Each row below holds a small network's activations on one record, seen along a few directions.
Each row is followed by the record's values for the fields SONIL, ZED, NIDA, SUDO, BUDA, LEVA.
A field that a record lacks is written absent.
The largest differences between rows may come from other fields.
In the rows, 500 means zero.
Strong random noise was added to every row along 6 fixed directions; ignore it. To show where, here is one row again and again, with new noise each time:
611, 583, 421, 570, 793, 396, 299, 743, 259, 381, 664, 344, 607, 391, 549, 375, 411, 479, 397, 490
496, 463, 476, 451, 550, 508, 456, 482, 400, 557, 588, 428, 601, 381, 529, 413, 512, 435, 584, 474
467, 421, 471, 582, 508, 402, 477, 601, 488, 679, 545, 375, 561, 500, 561, 451, 398, 711, 467, 429
540, 594, 641, 385, 758, 349, 366, 414, 371, 223, 596, 522, 485, 384, 520, 494, 431, 485, 396, 524
477, 433, 530, 428, 487, 473, 531, 614, 442, 645, 619, 443, 610, 538, 530, 451, 446, 543, 549, 393
434, 467, 690, 390, 679, 254, 386, 528, 523, 493, 514, 420, 452, 447, 572, 456, 290, 784, 356, 496
501, 407, 329, 388, 648, 471, 321, 278, 463, 548, 438, 343, 545, 117, 492, 285, 543, 414, 517, 678
637, 502, 246, 444, 553, 498, 501, 229, 429, 337, 530, 566, 549, 383, 364, 496, 646, 307, 393, 594

524, 526, 467, 790, 530, 483, 388, 662, 431, 559, 450, 362, 427, 491, 577, 404, 468, 679, 402, 503 | <SONIL:bezet ZED:fudu NIDA:nagav SUDO:absent BUDA:absent LEVA:lezok>
562, 366, 398, 180, 345, 690, 665, 546, 477, 682, 545, 557, 604, 599, 384, 389, 579, 189, 599, 489 | <SONIL:bezet ZED:fudu NIDA:nagav SUDO:absent BUDA:absent LEVA:lezok>
509, 436, 311, 614, 303, 501, 630, 469, 521, 591, 424, 508, 581, 576, 395, 597, 618, 562, 424, 461 | <SONIL:bezet ZED:absent NIDA:nagav SUDO:absent BUDA:absent LEVA:foler>
503, 454, 480, 518, 438, 547, 545, 512, 555, 560, 457, 475, 519, 505, 443, 479, 528, 481, 547, 446 | <SONIL:absent ZED:absent NIDA:nagav SUDO:absent BUDA:absent LEVA:foler>
485, 523, 645, 360, 530, 472, 567, 747, 404, 617, 683, 536, 515, 589, 542, 494, 406, 485, 632, 356 | <SONIL:absent ZED:fudu NIDA:nagav SUDO:absent BUDA:absent LEVA:foler>
415, 501, 615, 255, 591, 482, 447, 482, 514, 480, 644, 547, 403, 480, 465, 440, 421, 548, 474, 500 | <SONIL:divo ZED:absent NIDA:gefem SUDO:zad BUDA:roki LEVA:absent>
577, 492, 382, 616, 499, 441, 469, 419, 604, 555, 366, 444, 438, 493, 450, 503, 519, 617, 389, 571 | <SONIL:absent ZED:fudu NIDA:gefem SUDO:fenu BUDA:fenad LEVA:absent>
525, 517, 620, 479, 511, 423, 531, 730, 399, 390, 566, 529, 590, 643, 543, 592, 419, 512, 420, 409 | <SONIL:bezet ZED:absent NIDA:nagav SUDO:absent BUDA:absent LEVA:lezok>
347, 320, 516, 403, 380, 453, 495, 362, 648, 739, 359, 468, 369, 407, 531, 466, 441, 689, 502, 550 | <SONIL:bezet ZED:fudu NIDA:nagav SUDO:absent BUDA:absent LEVA:foler>
468, 508, 486, 510, 683, 428, 354, 528, 408, 424, 468, 384, 470, 331, 508, 447, 495, 465, 448, 573 | <SONIL:bezet ZED:absent NIDA:nagav SUDO:absent BUDA:absent LEVA:foler>
539, 522, 285, 694, 445, 550, 566, 342, 520, 463, 520, 519, 449, 563, 438, 595, 521, 581, 428, 482 | <SONIL:divo ZED:absent NIDA:gefem SUDO:zad BUDA:roki LEVA:absent>
482, 443, 467, 617, 437, 424, 507, 379, 572, 535, 443, 529, 478, 475, 469, 611, 507, 727, 434, 482 | <SONIL:absent ZED:absent NIDA:nagav SUDO:absent BUDA:absent LEVA:foler>
362, 461, 621, 383, 475, 650, 467, 504, 485, 557, 491, 482, 559, 419, 564, 466, 569, 321, 689, 537 | <SONIL:divo ZED:absent NIDA:gefem SUDO:zad BUDA:lin LEVA:absent>
595, 575, 351, 541, 613, 445, 385, 417, 391, 370, 538, 488, 494, 394, 424, 476, 575, 404, 468, 525 | <SONIL:absent ZED:absent NIDA:nagav SUDO:absent BUDA:absent LEVA:foler>
492, 399, 327, 507, 505, 319, 474, 252, 681, 585, 231, 446, 371, 342, 418, 535, 457, 675, 325, 689 | <SONIL:absent ZED:fudu NIDA:nagav SUDO:absent BUDA:absent LEVA:foler>
636, 582, 296, 449, 622, 540, 429, 549, 389, 257, 406, 537, 522, 493, 470, 449, 600, 202, 277, 677 | <SONIL:bezet ZED:fudu NIDA:gefem SUDO:guke BUDA:lin LEVA:absent>
386, 543, 703, 600, 561, 416, 337, 564, 530, 379, 362, 468, 324, 545, 597, 467, 316, 723, 363, 558 | <SONIL:bezet ZED:absent NIDA:gefem SUDO:led BUDA:roki LEVA:absent>
445, 517, 617, 467, 531, 602, 393, 320, 427, 381, 434, 483, 462, 324, 622, 442, 540, 351, 666, 611 | <SONIL:bezet ZED:fudu NIDA:gefem SUDO:led BUDA:gebe LEVA:absent>
530, 442, 351, 282, 668, 363, 403, 327, 641, 481, 292, 420, 441, 265, 418, 381, 533, 539, 325, 803 | <SONIL:absent ZED:fudu NIDA:gefem SUDO:fenu BUDA:lin LEVA:absent>
516, 540, 583, 388, 614, 455, 389, 440, 531, 470, 467, 448, 476, 330, 517, 475, 521, 472, 485, 561 | <SONIL:absent ZED:absent NIDA:gefem SUDO:zad BUDA:fenad LEVA:absent>
495, 463, 300, 670, 429, 518, 448, 239, 575, 518, 404, 496, 456, 283, 473, 521, 596, 491, 547, 586 | <SONIL:absent ZED:absent NIDA:nagav SUDO:absent BUDA:absent LEVA:foler>
648, 556, 446, 406, 691, 424, 403, 602, 482, 249, 625, 513, 428, 553, 438, 444, 443, 441, 277, 563 | <SONIL:bezet ZED:absent NIDA:gefem SUDO:fenu BUDA:ratet LEVA:absent>
415, 431, 548, 322, 408, 562, 539, 367, 570, 684, 442, 503, 477, 427, 446, 443, 521, 408, 620, 487 | <SONIL:absent ZED:absent NIDA:nagav SUDO:absent BUDA:absent LEVA:foler>
562, 511, 588, 459, 630, 452, 443, 879, 340, 491, 613, 487, 586, 658, 485, 488, 344, 488, 379, 418 | <SONIL:divo ZED:absent NIDA:nagav SUDO:absent BUDA:absent LEVA:foler>
532, 538, 331, 622, 463, 608, 517, 456, 433, 503, 493, 432, 642, 393, 479, 550, 612, 425, 622, 474 | <SONIL:absent ZED:absent NIDA:gefem SUDO:zad BUDA:roki LEVA:absent>
554, 634, 735, 256, 698, 466, 419, 834, 327, 361, 750, 518, 510, 584, 562, 482, 309, 462, 533, 397 | <SONIL:absent ZED:fudu NIDA:gefem SUDO:zad BUDA:gebe LEVA:absent>
517, 641, 719, 499, 486, 398, 605, 591, 512, 379, 606, 665, 455, 732, 490, 613, 375, 651, 452, 371 | <SONIL:absent ZED:bami NIDA:gefem SUDO:led BUDA:roki LEVA:absent>
378, 388, 598, 454, 339, 598, 544, 261, 649, 632, 312, 473, 403, 441, 574, 443, 566, 452, 626, 578 | <SONIL:bezet ZED:fudu NIDA:gefem SUDO:led BUDA:fenad LEVA:absent>
432, 559, 549, 613, 345, 671, 608, 429, 437, 513, 618, 613, 542, 538, 577, 539, 584, 358, 817, 382 | <SONIL:absent ZED:bami NIDA:gefem SUDO:led BUDA:roki LEVA:absent>
491, 454, 566, 538, 611, 333, 439, 485, 574, 438, 404, 467, 450, 464, 557, 532, 392, 676, 330, 626 | <SONIL:bezet ZED:bami NIDA:gefem SUDO:guke BUDA:fenad LEVA:absent>
523, 427, 336, 303, 511, 470, 558, 350, 613, 533, 441, 577, 458, 484, 368, 406, 535, 536, 424, 622 | <SONIL:absent ZED:fudu NIDA:gefem SUDO:led BUDA:roki LEVA:absent>
499, 486, 448, 523, 413, 521, 562, 397, 543, 581, 568, 523, 455, 540, 488, 555, 554, 610, 572, 425 | <SONIL:absent ZED:fudu NIDA:gefem SUDO:fenu BUDA:ratet LEVA:absent>
592, 479, 280, 647, 339, 470, 602, 391, 570, 501, 337, 523, 485, 625, 453, 608, 576, 485, 357, 616 | <SONIL:bezet ZED:fudu NIDA:gefem SUDO:led BUDA:fenad LEVA:absent>
536, 486, 370, 436, 478, 549, 567, 448, 444, 484, 592, 582, 478, 580, 399, 509, 606, 352, 511, 452 | <SONIL:divo ZED:absent NIDA:nagav SUDO:absent BUDA:absent LEVA:foler>
447, 503, 544, 275, 638, 512, 337, 429, 438, 454, 453, 432, 427, 246, 478, 301, 496, 285, 523, 617 | <SONIL:bezet ZED:absent NIDA:nagav SUDO:absent BUDA:absent LEVA:foler>
304, 427, 752, 405, 471, 503, 466, 464, 538, 646, 548, 501, 357, 504, 582, 450, 354, 660, 607, 407 | <SONIL:bezet ZED:absent NIDA:nagav SUDO:absent BUDA:absent LEVA:foler>
516, 545, 633, 360, 523, 480, 523, 369, 497, 315, 478, 655, 455, 453, 521, 581, 564, 370, 506, 510 | <SONIL:absent ZED:fudu NIDA:nagav SUDO:absent BUDA:absent LEVA:lezok>
395, 432, 562, 421, 420, 576, 558, 430, 564, 605, 528, 464, 526, 461, 516, 465, 543, 396, 662, 509 | <SONIL:bezet ZED:absent NIDA:gefem SUDO:fenu BUDA:lin LEVA:absent>
405, 413, 417, 271, 637, 418, 286, 306, 621, 537, 353, 435, 372, 296, 467, 283, 450, 553, 432, 709 | <SONIL:absent ZED:absent NIDA:gefem SUDO:led BUDA:roki LEVA:absent>
516, 474, 475, 533, 469, 555, 447, 331, 542, 388, 443, 539, 472, 387, 490, 525, 628, 462, 541, 580 | <SONIL:absent ZED:absent NIDA:gefem SUDO:fenu BUDA:ratet LEVA:absent>
653, 542, 321, 466, 667, 471, 388, 529, 406, 360, 562, 457, 502, 452, 370, 404, 523, 395, 425, 545 | <SONIL:absent ZED:absent NIDA:nagav SUDO:absent BUDA:absent LEVA:foler>
645, 532, 247, 784, 494, 511, 454, 484, 448, 504, 452, 439, 501, 425, 467, 516, 561, 536, 500, 534 | <SONIL:absent ZED:fudu NIDA:nagav SUDO:absent BUDA:absent LEVA:foler>
464, 371, 411, 312, 416, 448, 611, 676, 654, 629, 453, 518, 462, 677, 411, 491, 423, 578, 315, 470 | <SONIL:bezet ZED:absent NIDA:nagav SUDO:absent BUDA:absent LEVA:foler>
561, 598, 723, 302, 695, 458, 423, 327, 324, 288, 609, 499, 595, 247, 519, 549, 524, 293, 662, 485 | <SONIL:absent ZED:absent NIDA:nagav SUDO:absent BUDA:absent LEVA:foler>

Which values does each new row have?
496, 470, 331, 620, 469, 523, 493, 521, 518, 604, 527, 465, 529, 512, 467, 520, 539, 541, 418, 549 | <SONIL:divo ZED:absent NIDA:gefem SUDO:zad BUDA:lin LEVA:absent>
387, 524, 662, 487, 563, 529, 432, 285, 522, 404, 390, 482, 368, 287, 557, 498, 449, 594, 572, 596 | <SONIL:bezet ZED:fudu NIDA:gefem SUDO:zad BUDA:roki LEVA:absent>
508, 488, 470, 402, 679, 416, 336, 424, 506, 422, 524, 532, 296, 445, 461, 381, 471, 592, 422, 575 | <SONIL:absent ZED:fudu NIDA:nagav SUDO:absent BUDA:absent LEVA:foler>
522, 470, 298, 771, 499, 474, 438, 391, 515, 512, 443, 478, 470, 377, 469, 540, 585, 639, 484, 515 | <SONIL:absent ZED:absent NIDA:nagav SUDO:absent BUDA:absent LEVA:foler>
523, 568, 535, 576, 579, 485, 536, 499, 423, 383, 559, 608, 482, 568, 510, 569, 518, 499, 474, 402 | <SONIL:absent ZED:fudu NIDA:nagav SUDO:absent BUDA:absent LEVA:foler>
575, 592, 453, 616, 750, 457, 305, 509, 429, 216, 396, 403, 460, 323, 544, 418, 493, 393, 317, 614 | <SONIL:bezet ZED:absent NIDA:nagav SUDO:absent BUDA:absent LEVA:lezok>
536, 369, 364, 279, 452, 521, 568, 567, 541, 682, 574, 409, 578, 442, 348, 327, 523, 399, 566, 523 | <SONIL:bezet ZED:absent NIDA:nagav SUDO:absent BUDA:absent LEVA:foler>
579, 429, 285, 558, 384, 435, 637, 405, 655, 514, 405, 554, 540, 620, 397, 608, 562, 523, 250, 588 | <SONIL:bezet ZED:absent NIDA:gefem SUDO:guke BUDA:fenad LEVA:absent>
265, 541, 799, 783, 363, 576, 546, 435, 523, 627, 483, 418, 544, 424, 727, 648, 492, 734, 835, 278 | <SONIL:absent ZED:absent NIDA:gefem SUDO:zad BUDA:roki LEVA:absent>
577, 523, 348, 674, 718, 323, 313, 623, 429, 421, 414, 392, 434, 353, 550, 413, 409, 652, 334, 619 | <SONIL:absent ZED:fudu NIDA:nagav SUDO:absent BUDA:absent LEVA:foler>
546, 552, 290, 685, 506, 530, 489, 564, 392, 449, 576, 467, 538, 469, 495, 456, 557, 463, 506, 536 | <SONIL:bezet ZED:bami NIDA:gefem SUDO:led BUDA:roki LEVA:absent>
552, 617, 624, 692, 671, 398, 381, 671, 419, 381, 622, 474, 405, 482, 567, 457, 358, 643, 518, 423 | <SONIL:absent ZED:bami NIDA:nagav SUDO:absent BUDA:absent LEVA:foler>
458, 326, 384, 291, 339, 458, 627, 295, 767, 631, 194, 591, 549, 549, 342, 526, 590, 537, 283, 680 | <SONIL:absent ZED:absent NIDA:gefem SUDO:guke BUDA:lin LEVA:absent>
685, 585, 298, 732, 584, 465, 460, 550, 488, 265, 450, 560, 433, 673, 358, 601, 561, 495, 200, 567 | <SONIL:absent ZED:absent NIDA:gefem SUDO:fenu BUDA:fenad LEVA:absent>
529, 620, 511, 498, 484, 531, 564, 405, 408, 297, 596, 563, 576, 490, 429, 556, 603, 335, 539, 477 | <SONIL:bezet ZED:absent NIDA:gefem SUDO:led BUDA:roki LEVA:absent>
582, 478, 339, 346, 770, 159, 388, 359, 637, 393, 384, 410, 465, 293, 348, 511, 420, 659, 149, 720 | <SONIL:absent ZED:absent NIDA:nagav SUDO:absent BUDA:absent LEVA:foler>
565, 531, 383, 815, 448, 393, 526, 423, 595, 449, 465, 480, 399, 597, 461, 643, 500, 689, 310, 534 | <SONIL:bezet ZED:absent NIDA:gefem SUDO:fenu BUDA:fenad LEVA:absent>
497, 487, 535, 742, 367, 511, 565, 613, 529, 604, 508, 429, 477, 724, 543, 604, 433, 654, 490, 405 | <SONIL:bezet ZED:absent NIDA:gefem SUDO:fenu BUDA:fenad LEVA:absent>
676, 542, 281, 546, 587, 472, 484, 673, 369, 414, 564, 422, 627, 516, 386, 515, 527, 402, 427, 459 | <SONIL:absent ZED:absent NIDA:nagav SUDO:absent BUDA:absent LEVA:foler>
398, 459, 722, 457, 372, 506, 568, 451, 520, 527, 466, 574, 441, 550, 491, 605, 417, 563, 541, 444 | <SONIL:bezet ZED:absent NIDA:nagav SUDO:absent BUDA:absent LEVA:foler>
481, 509, 513, 362, 435, 551, 560, 684, 494, 472, 528, 552, 457, 721, 500, 449, 460, 418, 445, 450 | <SONIL:bezet ZED:fudu NIDA:gefem SUDO:led BUDA:roki LEVA:absent>
459, 548, 612, 636, 433, 608, 453, 467, 410, 569, 516, 516, 459, 454, 626, 451, 521, 471, 662, 402 | <SONIL:absent ZED:fudu NIDA:nagav SUDO:absent BUDA:absent LEVA:lezok>
